A small network was shown many inputs. Here are its activations along a few directions, one row for each input.
Each table varies a few parts of the input and shows all the possible inputs, shuffled.
A made-up example of a description, with smaller parts first: one of 4 places along a line, together with either a single point or one of 9 places along a line or (one of 2 separate values, together with one of 8 places around a ring).
Shared parts are said once, and a part with two or three values counts as separate values.
In the rows, zero is written as 128.

Other details of the inputs vary at random and push rows far along two fixed directions, the same in every table; ignore that.

Rows:
r1: [117,126,88,79,168,134,91,140,110,107,135,204,78,172]
r2: [120,123,86,99,156,135,76,119,98,91,145,192,71,169]
r3: [162,153,146,159,111,126,159,152,157,118,111,70,211,90]
r4: [167,136,154,172,116,137,162,158,136,122,118,54,191,98]
r5: [119,115,98,84,169,142,90,141,92,111,139,191,64,177]
r6: [167,134,155,159,119,135,161,163,131,127,114,55,199,97]
r7: [117,129,83,89,156,133,80,118,102,94,145,202,75,166]
r8: [35,110,175,121,77,112,195,64,155,198,98,121,86,100]
r9: [167,144,155,170,109,134,156,148,147,113,115,60,197,96]
r10: [124,135,170,173,80,116,187,98,160,170,103,56,194,71]
r11: [116,129,79,85,161,131,83,125,113,97,140,204,80,168]
r12: [94,121,94,87,140,149,104,146,100,63,143,164,58,157]
r13: [213,160,104,146,162,140,91,165,124,78,140,131,186,141]
r14: [34,99,170,130,75,113,186,56,147,196,101,114,79,100]
r15: [113,123,89,73,172,135,92,144,102,115,136,203,76,172]
r16: [192,144,142,170,137,125,137,137,130,158,122,89,210,107]
r17: [30,108,160,120,77,106,189,61,157,199,98,123,93,94]
r18: [93,121,103,59,147,147,120,161,109,74,129,176,65,162]
r19: [191,150,133,181,126,121,128,116,141,142,125,92,211,103]
r20: [21,88,181,123,85,116,202,69,132,222,102,110,60,106]
r21: [61,96,166,143,109,111,167,55,125,239,113,135,72,122]
r22: [140,106,114,70,132,96,19,165,140,118,211,192,60,178]
r23: [61,98,167,142,102,107,166,48,137,232,106,142,79,120]
r24: [172,149,127,178,123,111,126,110,142,151,124,101,209,97]
r25: [213,150,98,155,159,141,83,158,117,75,142,121,181,141]
r26: [62,105,167,148,98,105,162,40,144,224,108,142,80,119]
r27: [163,142,143,172,104,130,147,138,138,111,120,60,201,89]
r28: [95,114,107,70,147,150,116,162,105,72,130,168,59,165]
r29: [123,122,87,104,161,141,82,124,101,94,148,187,61,175]
r30: [119,133,88,86,164,133,87,133,117,98,138,205,79,171]
r31: [166,140,145,178,109,136,153,143,140,113,123,55,192,95]
r32: [91,118,104,54,151,148,121,165,101,82,130,173,65,162]
r33: [30,104,169,113,85,108,198,76,152,208,94,123,90,99]
r34: [214,153,106,162,164,145,89,167,117,78,145,118,171,146]
r35: [167,143,153,177,111,137,157,150,144,115,120,56,189,98]
r36: [121,123,85,107,158,138,78,121,95,92,150,187,64,170]
r37: [207,131,133,109,117,108,49,226,159,69,202,94,169,124]
r38: [179,158,95,125,141,141,107,186,125,47,134,108,191,118]
r39: [193,146,141,174,134,124,136,132,137,151,121,93,208,107]
r40: [29,108,164,123,72,108,186,53,145,197,103,122,87,93]
r41: [162,143,147,149,121,128,164,166,141,132,110,63,214,90]
r42: [215,147,106,157,168,146,93,176,110,85,143,116,172,146]
Description of these inputs: one of 2 separate values, together with either a single point or (one of 4 places along a line, together with one of 5 places along a line).
The inputs of r37 and r22 match in every part but the choice among 2 separate values. If r18 is changed in the same way as r37 into r22, which row does it become?
Answer: r39
The inputs of r4 and r42 match in every part but the choice among 2 separate values. If r14 is changed in the same way as r4 into r42, which row does it become?
Answer: r25
Change only the choice among 2 separate values in r10. List by row number the other rows that result.
Answer: r19
Start at r20 and move only the place on the line of 5, one step at a time. The first step leads to r4. Which rows follow, in order?
Answer: r35, r31, r12
Change only the place on the line of 5 in r14. List by row number the other rows that result.
Answer: r6, r9, r27, r28
Change only the place on the line of 4 in r16. List by row number the other rows that result.
Answer: r5, r15, r21
